A small network was trained on made-up records. Each row is its average activation on records with the value named, seen along a few directions.
Values that are neighbours, or in one group, have similar rows; names and order tell nothing.
In the rows, zero is written as 500.
Strong random noise was added to every row along 3 fixed directions; ignore it. To show where, here is one row again and again, with new noise each time:
[437 497 465 403 561 537 477 524 436 485 453 526 466 451 541 553 509 419]
[433 516 478 381 553 536 473 549 453 488 473 525 466 462 540 554 484 445]
[604 183 293 574 207 727 732 722 320 862 344 295 437 342 628 517 660 594]
[415 435 261 229 510 514 526 658 445 425 372 532 524 544 674 826 478 327]
[430 741 787 340 502 561 400 683 601 592 745 496 402 470 405 294 270 809]


Field V:
v4: [548 441 634 538 569 579 438 142 271 573 355 536 501 323 488 310 629 319]
v9: [583 501 577 794 456 406 414 377 454 466 545 454 594 497 288 316 543 430]
v8: [350 753 460 312 477 384 449 514 620 378 441 551 366 686 551 845 326 514]
v10: [570 375 609 901 703 483 491  71 306 577 395 485 330 202 305 441 778 231]
v6: [440 431 391 262 711 436 520 476 542 402 615 603 562 576 589 571 550 402]
v5: [660  23 174 553 248 640 846 662 536 621 436 379 684 585 618 506 684 500]
v3: [562 378 479 536 743 572 459 391 593 369 508 755 587 490 562 397 742 462]
v7: [606 538 485 629 130 463 525 594 558 549 377 313 506 591 543 467 306 747]
v1: [431 399 199 546 449 386 662 654 529 326 505 463 733 706 641 607 554 370]
v2: [567 578 447 752 541 365 426 311 426 449 280 479 449 457 458 777 570 288]
The values of V form a ring.
Q: Going along V from v8 by way of its neighbour v2, in what order are v9, v10, v3, v7 met?
A: v7, v9, v3, v10
Q: How many steps from neighbour to neighbour lead from v5 to v4, at the fewest?
A: 3

Field F:
f20: [576 579 518 554 344 408 388 457 607 580 441 473 622 494 483 522 345 487]
f2: [408 516 312 666 335 528 495 667 330 475 402 419 387 512 690 750 537 496]
f16: [465 439 194 458 387 600 704 746 343 634 452 350 382 354 625 773 535 420]
f26: [494 690 570 566 432 419 440 334 604 541 472 583 435 541 313 596 450 523]
f28: [621 594 486 591 450 351 536 431 528 342 433 519 708 513 399 371 522 366]
f11: [516 368 666 505 566 663 454 322 373 634 431 460 502 408 597 228 486 681]
f18: [459 397 354 172 372 495 580 772 680 469 610 571 780 544 611 687 451 497]
f1: [349 633 568 433 315 366 399 571 530 623 481 372 364 516 525 694 420 634]
f13: [446 424 479 539 629 541 574 456 640 410 660 552 581 482 436 416 695 327]
f6: [331 281 312 460 728 485 644 408 383 432 459 481 575 537 609 515 672 325]
f17: [495 264 448 496 451 598 635 350 353 754 325 434 313 349 663 471 704 558]
f7: [605 213 253 317 382 477 402 559 571 531 244 513 605 591 656 709 587 455]
f3: [712 116 268 618 373 561 582 637 407 594 337 481 700 564 585 532 683 497]
f5: [510 483 597 422 472 500 606 621 423 520 583 394 611 351 478 419 368 467]
f15: [474 630 475 486 399 409 526 718 492 327 594 408 432 661 544 528 364 608]
f4: [438 656 556 471 536 680 555 610 660 487 714 635 403 508 400 415 526 654]
f22: [466 222 375 365 532 540 650 674 356 636 459 404 728 511 683 519 544 484]
f25: [462 394 368 374 318 356 544 734 456 460 313 322 612 517 610 675 443 463]
f8: [533 635 687 518 428 550 571 344 374 694 589 430 301 405 389 442 402 590]
f30: [504 469 601 524 492 493 271 418 605 556 494 605 380 549 409 500 558 736]
f19: [610 519 386 798 577 406 533 398 510 274 439 473 582 514 470 601 596 255]
f24: [569 492 484 309 436 542 491 373 627 540 529 703 600 525 610 440 470 357]
f14: [496 471 402 342 507 609 560 419 607 508 430 786 424 510 540 708 481 405]
f12: [534 409 453 595 662 476 440 562 558 301 539 573 529 715 532 523 616 433]
f9: [590 946 706 504 547 445 391 680 719 518 772 478 321 622 235 351 337 816]
f10: [542 463 698 740 560 416 355 171 302 502 188 388 453 459 405 245 545 353]
f29: [290 610 441 335 879 447 409 435 451 333 518 615 395 540 556 583 507 416]
f27: [595 528 652 528 394 639 562 463 344 649 489 386 523 378 548 438 271 507]
f21: [548 418 245 488 516 586 540 611 566 379 387 608 461 624 525 806 649 427]
f23: [467 530 555 591 571 514 571 469 398 420 711 408 454 323 377 372 459 424]
Each value of F is a pair of two hidden parts, and every pair occurs once (5 first parts, 6 second parts).
Q: Changing only the second part turns f14 into f1. f4 has the same second part as f14; what does that change turn f4 into?
A: f2
Q: Changing only the second part turns f23 into f6. f5 has the same second part as f23; what does that change turn f5 into?
A: f22
Q: Changing only the second part turns f18 into f3. f13 has the same second part as f18; what does that change turn f13 into?
A: f12
Q: Changing only the second part turns f25 into f28. f10 has the same second part as f25; what does that change turn f10 into?
A: f20
Q: Changing only the second part turns f30 into f17. f21 has the same second part as f30; what does that change turn f21 into?
A: f29

Field N:
n5: [709 592 476 781 383 477 634 536 548 555 655 371 478 354 272 309 492 463]
n8: [436 435 569 489 543 681 551 307 472 615 721 574 593 281 414 127 586 433]
n13: [332 406 451 517 665 225 318 419 447 155 539 469 636 763 479 811 489 246]
n9: [432 268 373 189 479 554 589 664 627 506 404 635 663 585 727 619 518 502]
n12: [475 814 812 302 738 419 305 554 592 416 583 680 211 426 453 754 303 680]
n2: [335 695 804 576 845 521 317 576 605 444 789 638 271 562 371 295 541 641]
n7: [587 665 644 715 514 497 440 618 499 603 492 453 553 456 404 324 618 730]
n3: [527 673 692 357 502 555 485 471 601 540 506 505 451 485 508 592 302 586]
n10: [526 499 450 499 400 493 463 365 489 522 431 372 303 514 492 540 490 347]
n4: [573 393 480 812 601 303 463 120 513 352 623 398 516 469 306 324 677 486]
n15: [430 607 820 536 340 511 258 464 442 607 391 428 431 364 481 207 328 729]
n11: [544 284 154 562 595 615 740 277 190 530 250 507 605 371 644 504 770 178]
n6: [441 814 637 484 434 479 402 569 571 572 442 775 366 653 487 613 378 481]
n1: [350 566 686 551 736 513 626 195 391 348 570 497 623 400 415 131 491 278]
n14: [650 267 179 552 440 459 438 498 526 346 323 524 685 630 562 626 594 514]
The values of N form 3 separate groups.
Q: List the group mates of n8, in the order listed.
A: n9, n2, n11, n1
Q: List the group mates of n6, in the order listed.
A: n12, n3, n10, n15

Field D:
d1: [494 647 613 483 348 592 489 599 517 689 505 456 254 463 483 432 392 746]
d13: [558 356 492 664 427 583 437 533 566 598 586 501 601 418 411 172 643 564]
d6: [552 578 690 727 429 445 318 287 445 421 428 431 466 533 381 341 453 476]
d9: [592 318 207 809 446 477 670 480 261 507 233 421 473 405 553 735 741 309]
d11: [532 249 591 716 671 585 575 213 254 662 350 501 429 214 509 320 768 416]
d3: [547 577 876 701 417 621 437 355 469 827 673 450 360 396 316  89 486 855]
d4: [474 505 612 374 700 444 505 457 568 332 714 577 557 495 460 355 465 546]
d15: [483 645 304 537 304 408 420 631 456 491 373 367 499 634 579 840 492 498]
d10: [631 299 252 703  71 632 798 892 482 871 411 253 590 625 578 600 638 604]
d7: [591 236 369 524 565 581 698 410 449 521 384 468 597 520 590 426 646 381]
d5: [460 515 484 350 514 468 501 549 606 325 640 552 753 553 500 435 438 437]
d8: [654 368 343 658 320 481 573 594 510 480 373 443 598 527 485 614 557 421]
d2: [469 411 603 331 551 515 567 731 577 489 670 478 513 474 568 383 429 683]
d12: [558 210 165 442 292 708 772 575 328 827 248 404 386 338 732 757 694 400]
d14: [482 391 368 534 576 564 524 220 376 598 319 519 294 312 506 620 574 320]
The values of D form 3 separate groups.
Q: List the group mates of d13, in the order listed.
A: d4, d7, d5, d2
Q: List the group mates of d3, in the order listed.
A: d1, d11, d12, d14
